Each row below is a small network's average activation on inputs in which a field has the value named, seen along a few directions.
Related values have similar rows: they may be neighbours, one step apart, or belong to one group.
(in the rows, 500 means zero)
Strong random noise was added to every row along 13 fixed directions; ignore it. To show where, here is one row again and again, with new noise each time:
[537 620 415 473 532 470 619 546 461 534 258 532 647 497 637 560 411 509
 668 361 424 369 635 457 447 393 636]
[663 311 795 788 305 506 473 378 342 380 299 487 142 332 659 634 584 700
 571 488 550 381 669 522 248 576 189]
[386 251 290 503 375 327 849 316 561 572 223 329 648 375 443 339 471 387
 341 509 653 527 677 150 396 302 487]
[442 336 266 552 516 391 492 510 676 403 334 240 615 596 419 354 626 628
 294 603 497 602 439 368 427 592 308]
[462 395  89 399 602 416 661 641 787 596 604 469 668 643 584 340 713 370
 231 419 527 625 570 316 603 443 606]
[512 388 746 457 487 556 768 432 536 464 570 532 365 449 549 614 618 393
 451 500 490 443 578 695 511 383 564]
[617 305 470 727 211 424 500 315 451 539 449 531 527 465 595 142 347 561
 632 497 701 430 818 321 387 464 481]
[530 528 425 512 726 613 181 749 436 493 480 426 648 761 436 371 339 538
 584 543 419 437 486 658 660 505 393]
[578 638 536 778 337 542 298 463 185 589 654 620 414 490 697 396 461 807
 704 394 559 510 615 415 459 577 485]
[651 639 411 515 525 477 643 624 353 386 603 563 545 371 559 778 541 270
 563 362 556 800 566 465 243 484 361]
[131 343 640 461 528 580 362 346 711 580 424 596 441 610 421 409 505 475
 502 482 447 428 345 444 592 537 454]
[ 69 464 411 390 876 652 533 672 579 624 593 414 610 693 464 659 819 589
 261 391 219 569 208 499 818 388 419]
[443 392 456 544 457 484 270 442 702 516 424 395 434 637 523 204 585 803
 332 634 501 360 486 512 631 596 510]
[520 655 802 537 638 673 487 604  24 673 666 726 300 542 551 768 273 222
 780 352 563 450 583 671 523 394 553]
[466 617 584 423 560 594 353 648 335 481 227 510 457 398 352 625 216 523
 655 520 422 484 316 471 509 528 404]


S, 9 values:
s3: [709 511 319 541 463 451 552 744 391 512 428 546 451 409 602 635 411 376
 592 353 494 564 515 269 391 627 451]
s4: [605 682 429 351 449 454 592 484 391 480 310 476 645 238 503 507 294 404
 504 495 598 473 698 462 504 215 622]
s1: [485 581 422 465  84 265 384 190 919 358 320 587 636 361 477 251 374 655
 688 580 517 495 364 250 272 865 753]
s6: [534 445 461 473 595 518 476 563 509 462 427 404 633 428 380 555 428 438
 526 572 401 497 395 476 529 459 405]
s2: [716 665 161 506 461 379 512 593 744 423 528 598 585 452 745 629 740 506
 464 331 451 602 585 352 291 633 519]
s9: [481 580 325 459 458 427 589 528 445 574 748 590 761 684 339 324 284 363
 662 480 532 579 443 426 586 560 719]
s8: [603 481 413 704 400 353 505 425 367 513 630 480 295 554 443 585 625 563
 491 545 622 657 371 345 242 860 361]
s7: [540 523 504 618 557 518 239 322 388 421 350 346 690 268 548 508 598 780
 461 565 469 409 675 554 469 204 214]
s5: [619 610 475 465 469 427 465 543 296 545 810 488 239 496 349 552 461 279
 297 616 782 717 449 510 480 604 492]
S is arranged as a 3 by 3 grid.
- Name the neighbours of s4, in listed order. => s3, s5
- Name the neighbours of s6, in listed order. => s1, s2, s7

B, 9 values:
b7: [530 466 480 444 433 471 536 692 765 520 292 658 239 658 582 536 498 503
 618 406 385 407 266 406 469 892 654]
b1: [514 497 569 484 366 498 662 425 529 427 583 765 563 331 428 686 387 164
 765 353 517 680 477 383 270 543 435]
b2: [620 477 359 595 730 383 666 615 339 396 310 283 713 695 542 738 512 279
 569 433 479 525 682 582 241 450 328]
b6: [183 140 561 608 426 481 424 192 631 658 392 630 613 626 496 210 366 330
 617 385 606 255 780 306 549 339 421]
b9: [721 417 330 495 462 482 370 647 452 651 297 414 445 392 555 250 322 685
 388 594 544 228 658 346 733 384 605]
b4: [589 430 461 522 570 514 423 506 396 582 387 397 699 654 374 242 173 410
 692 614 532 324 567 552 569 414 565]
b8: [536 338 470 552 379 520 646 524 652 350 587 618 672 462 498 392 517 452
 640 386 444 597 577 454 460 464 382]
b3: [573 430 466 562 411 587 558 569 538 435 346 391 650 425 600 283 493 836
 516 510 361 384 608 510 637 355 492]
b5: [446 546 635 549 546 533 369 385 468 369 309 330 646 512 451 500 453 630
 597 613 433 463 479 677 414 456 380]
B is arranged as a 3 by 3 grid.
- Name the neighbours of b4, in listed order. => b9, b5
- Name the neighbours of b6, in listed order. => b1, b2, b8
A value of B combines one of 3 hidden first parts with one of 3 second parts; all combinations occur once.
- b3 and b4 share the first part; b3 and b8 share the second. Which value has the first part of b8 and the second part of b4? => b1
